Each row below holds a small network's activations on one input, seen along a few directions.
Each table varies a few parts of the input and shows all the possible inputs, shuffled.
A made-up example of a description, with smaller parts first: one of 6 places along a line, together with either a single point or one of 11 places along a line or (one of 3 separate values, together with one of 5 places around a ring).
Shared parts are said once, and a part with two or three values counts as separate values.

Other details of the inputs shift rows strongly along two fixed directions, in all tables alike. That doesn't count.

A family of inputs:
R1: [-.24 -.18 .35 -.02 .14 -.14 .15 .06 .55 .10 .06 .09 -.22]
R2: [-.03 .05 .29 -.05 .42 .09 -.16 .03 .17 .17 -.15 .40 -.04]
R3: [-.07 .19 -.16 .05 -.29 -.07 -.30 .38 -.20 -.29 .11 .02 .26]
R4: [.03 -.13 .23 -.12 .33 .36 .02 -.06 .20 .11 .07 .25 .17]
R5: [.15 .15 -.64 -.04 -.14 -.38 .55 -.67 -.50 .28 -.43 -.59 -.52]
R6: [-.10 -.09 .34 -.22 .29 .04 .04 -.01 .01 .29 -.05 .37 -.24]
R7: [-.01 -.22 .21 -.12 .28 .04 -.11 -.15 .08 .26 .03 .41 -.14]
R8: [-.04 .08 .39 -.10 .41 .18 .03 .09 .10 .17 .07 .25 .09]
R9: [-.05 -.23 .33 -.28 .20 .08 .02 -.11 .06 .23 -.11 .33 -.10]
R10: [.09 -.03 -.33 .34 -.10 .13 .05 .28 .06 -.43 .14 -.66 .34]
R11: [-.03 .10 -.71 -.08 -.53 -.63 .44 -.91 -.36 .29 -.27 -.17 -.85]
R12: [.12 -.23 .09 .18 .65 -.01 .11 -.11 .38 .18 .02 -.14 -.08]
R13: [-.15 -.13 -.19 .24 -.56 -.03 -.02 .28 .27 -.58 .24 -.33 .25]
R14: [-.10 .02 .43 -.02 .32 .20 -.07 .12 .11 .15 -.07 .25 -.01]
R15: [-.04 -.12 .37 -.18 .28 .19 .00 -.20 .10 .27 -.24 .26 -.08]
R16: [.03 .21 -.22 .20 -.25 .08 -.23 .15 -.24 -.28 .24 -.15 .44]
R17: [.06 .15 .04 .11 -.35 .00 -.15 .49 -.25 -.30 .21 -.08 .27]
R18: [.07 .27 -.54 -.03 -.35 -.20 .07 -.66 -.66 .23 -.30 -.06 -.45]
R19: [.01 .38 -.26 .09 -.18 -.03 -.18 .24 -.26 -.26 .09 -.08 .37]
R20: [.14 -.04 -.15 .10 -.47 .18 -.17 .33 -.19 -.40 .23 -.12 .34]
R21: [.14 .04 -.14 .20 -.41 .00 -.32 .32 -.21 -.32 .30 -.10 .34]
R22: [-.19 -.33 .35 -.11 .10 -.10 .15 -.08 .61 .08 -.03 .08 -.14]
R23: [-.03 -.31 .21 -.18 .18 .24 .02 -.06 .13 .18 -.01 .36 -.04]
R24: [.11 -.24 .43 -.21 .21 .13 -.04 .07 .18 .18 .00 .30 .04]
R25: [.07 .23 -.32 .32 .01 -.11 -.11 .40 .06 -.38 .12 -.62 .31]
R26: [-.01 .17 .00 .07 -.26 .15 -.14 .28 -.20 -.39 .13 -.20 .58]
R27: [-.17 .15 -.22 .16 -.44 -.29 -.15 .29 .24 -.45 .17 -.28 .10]
R28: [.08 .21 -.64 -.18 -.44 -.09 .34 -.83 -.71 .34 -.46 -.06 -.61]
R29: [.04 -.08 .20 .04 .64 -.02 .27 -.03 .30 .28 -.08 -.18 -.22]
R30: [.13 -.04 .25 -.17 .32 -.02 -.10 .06 .17 .29 -.01 .43 -.14]
Each input here is: one of 5 places around a ring, together with either one of 2 separate values or one of 4 places along a line.
Q: List by row number the other rows that have the place on the ring of 5 in common with R20.
A: R4, R10, R13, R23, R28
Q: Which other rows does R9 become when the place on the line of 4 takes its other values? List them by row number.
A: R15, R24, R26
Q: List by row number the other rows that have the place on the ring of 5 in common with R2.
A: R3, R19, R25, R27, R30

A family of inputs:
R31: [-.13 .14 -.08 .09 -.20 -.10 .03 .16 .07 -.17 .04 -.17 .03]
R32: [-.03 -.33 .60 .02 .70 .14 -.18 .43 .73 .09 .17 .29 .16]
R33: [-.15 .09 .02 .03 -.22 -.17 .00 .11 .11 -.20 .09 -.15 .02]
R34: [.05 .07 -.18 .20 .04 .06 -.04 -.03 -.08 -.12 .00 -.23 .16]
R35: [-.06 .06 -.40 .05 -.48 -.25 .09 -.33 -.20 -.08 -.09 -.17 -.20]
R36: [.03 .16 .01 -.02 -.14 .12 -.13 .11 -.27 -.06 -.06 -.03 .16]
R37: [-.05 -.17 .39 -.09 .09 .10 -.23 .21 .28 -.04 .19 .43 .18]
R38: [-.08 -.10 .28 -.21 .56 -.05 .21 -.21 .36 .41 -.16 .24 -.32]
R39: [.09 .11 -.11 .16 .12 -.10 -.01 .11 -.10 -.02 .03 -.20 .03]
R40: [-.06 .08 .03 -.04 -.26 .09 -.10 .10 -.19 -.14 -.02 .08 .03]
R41: [.00 -.03 .33 -.07 .68 .05 .18 -.14 .29 .36 -.11 .15 -.16]
R42: [-.03 .04 -.08 .17 -.21 -.11 -.12 .28 .07 -.23 .16 -.17 .04]
R43: [.17 .06 -.45 -.07 -.28 -.09 .32 -.42 -.41 .11 -.20 -.30 -.25]
R44: [.01 -.14 .22 .16 .30 .23 -.20 .26 .42 -.17 .13 -.02 .36]
R45: [-.04 -.02 -.22 .31 -.66 .13 -.15 .53 -.07 -.69 .29 -.47 .54]
R46: [-.05 -.18 .67 .00 .75 .22 -.09 .36 .73 .07 .10 .21 .25]
R47: [.15 -.06 -.22 -.15 .17 -.02 .43 -.63 -.29 .46 -.26 -.09 -.45]
R48: [.05 .30 -.25 .29 -.42 .15 -.39 .54 -.42 -.55 .34 -.29 .67]
R49: [.01 -.05 -.36 -.10 -.50 -.21 .28 -.41 -.30 .02 -.12 -.20 -.31]
R50: [.10 -.17 -.21 -.30 .11 -.10 .44 -.67 -.16 .46 -.30 .05 -.58]
R51: [.14 .00 -.05 -.10 .32 -.24 .23 -.35 -.01 .45 -.24 .10 -.46]
R52: [-.03 -.29 .68 -.08 .49 .33 -.27 .34 .57 .05 .25 .61 .23]
R53: [.11 .16 -.10 .02 -.15 .08 -.20 .18 -.22 -.14 .10 .04 .26]
R54: [-.07 -.02 .07 -.31 -.09 -.12 .16 -.48 -.21 .42 -.26 .32 -.49]
R55: [-.01 .12 -.37 -.02 -.41 -.43 .16 -.29 -.27 .10 -.09 -.15 -.42]
R56: [-.09 -.21 .23 .14 .16 .16 -.15 .18 .46 -.16 .14 .10 .19]
R57: [.03 -.07 .38 -.20 .57 .19 .08 -.24 -.02 .48 -.21 .39 -.19]
R58: [-.04 .10 -.02 -.03 -.20 .06 -.12 .15 -.26 -.14 -.05 .04 .16]
R59: [-.07 .13 -.36 .32 -.50 .04 -.30 .44 -.08 -.71 .24 -.47 .55]
R60: [.06 .21 -.43 -.15 -.34 -.16 .06 -.31 -.54 .16 -.10 .07 -.22]
Q: Describe the family of inputs behind these rows.
A: one of 5 places along a line, together with either one of 2 separate values or one of 4 places along a line
Q: Which other rows does R48 become when the choice among 2 separate values takes its other values? List them by row number.
A: R57
Q: List by row number the other rows that have the place on the line of 5 in common with R33.
A: R35, R37, R49, R54, R55

A family of inputs:
R61: [.01 .07 .13 -.07 -.06 .15 -.18 .12 -.19 -.04 -.02 .18 .18]
R62: [.02 .01 -.40 -.14 -.24 -.29 .38 -.58 -.23 .28 -.25 -.16 -.59]
R63: [.03 .29 -.70 -.01 -.46 -.49 .34 -.50 -.50 .12 -.26 -.41 -.53]
R64: [.04 -.17 .22 -.13 .67 -.05 .25 -.34 .31 .52 -.19 .18 -.43]
R65: [.07 .49 -.52 .19 -.82 -.03 -.29 .41 -.76 -.58 .16 -.38 .48]
R66: [-.03 .24 -.68 -.05 -.56 -.46 .36 -.58 -.43 .08 -.24 -.34 -.54]
R67: [-.10 -.16 .39 .22 .27 .09 -.19 .53 .59 -.28 .26 -.09 .38]
R68: [.01 .01 .06 -.05 -.14 .06 -.21 .08 -.12 -.05 .06 .25 .11]
R69: [-.05 -.14 .41 -.12 .19 .24 -.20 .21 .14 .04 .10 .44 .17]
R70: [-.05 -.18 .53 -.01 .23 .29 -.36 .37 .31 -.09 .22 .44 .38]
R71: [-.06 -.33 .42 .03 .33 .14 -.06 .27 .62 -.08 .17 .07 .17]
R72: [-.02 .33 -.43 .08 -.82 -.04 -.21 .21 -.67 -.46 .13 -.21 .31]
R73: [.02 .19 -.38 .33 -.38 .02 -.11 .30 -.18 -.53 .17 -.58 .44]
R74: [.09 -.10 -.17 -.17 .19 -.15 .44 -.66 -.08 .50 -.29 .00 -.58]
R75: [-.01 .18 -.20 .33 -.21 -.04 -.15 .41 -.04 -.49 .21 -.51 .42]
R76: [-.01 .07 -.03 .02 -.30 .07 -.25 .17 -.21 -.17 .10 .15 .18]
R77: [-.09 .10 -.13 .34 -.33 -.06 -.21 .56 .11 -.58 .26 -.46 .43]
R78: [-.03 -.04 -.17 -.20 .08 -.31 .37 -.59 .07 .41 -.27 .07 -.64]
R79: [.06 .21 -.28 -.28 -.21 -.11 .19 -.58 -.64 .41 -.36 .20 -.48]
R80: [-.11 .11 -.29 .20 -.47 -.16 -.04 .21 .00 -.44 .12 -.38 .14]
R81: [-.05 -.24 .23 -.01 .19 .03 .08 .01 .40 .03 .07 .02 -.03]
R82: [.00 -.18 .76 -.08 .65 .41 -.29 .41 .43 .13 .18 .56 .36]
R83: [.07 -.30 .24 -.17 .58 .02 .31 -.40 .35 .50 -.19 .21 -.40]
R84: [.01 -.15 .18 .10 .39 .18 -.02 .14 .36 -.02 .06 -.05 .17]
R85: [.00 .32 -.44 .07 -.82 -.06 -.21 .23 -.66 -.47 .11 -.21 .31]
R86: [.09 .03 -.18 -.14 .32 -.25 .36 -.56 -.06 .51 -.29 -.02 -.58]
R87: [-.01 -.31 .55 .13 .69 .33 -.16 .43 .74 -.07 .20 .09 .42]
R88: [.05 -.06 .22 -.44 .42 .03 .25 -.69 -.17 .78 -.39 .60 -.60]
R89: [.03 -.03 .40 -.08 .33 .26 -.21 .25 .10 .09 .08 .38 .20]
R90: [.01 -.25 .25 .10 .31 .17 .01 .15 .39 -.05 .09 -.04 .13]
Q: The inputs of R84 and R73 match in every part but one. If R62 is changed in the same way as R84 into R73, which row does it become?
A: R81
Q: Describe the family of inputs behind these rows.
A: one of 3 separate values, together with either one of 4 places along a line or one of 6 places around a ring
Q: Which other rows does R78 become when the place on the ring of 6 takes its other values? List them by row number.
A: R63, R71, R83, R86, R87
Q: Which other rows does R76 become when the choice among 3 separate values takes its other values? List them by row number.
A: R68, R70
Q: Which other rows does R61 become when the place on the line of 4 takes its other values? List them by row number.
A: R65, R68, R85
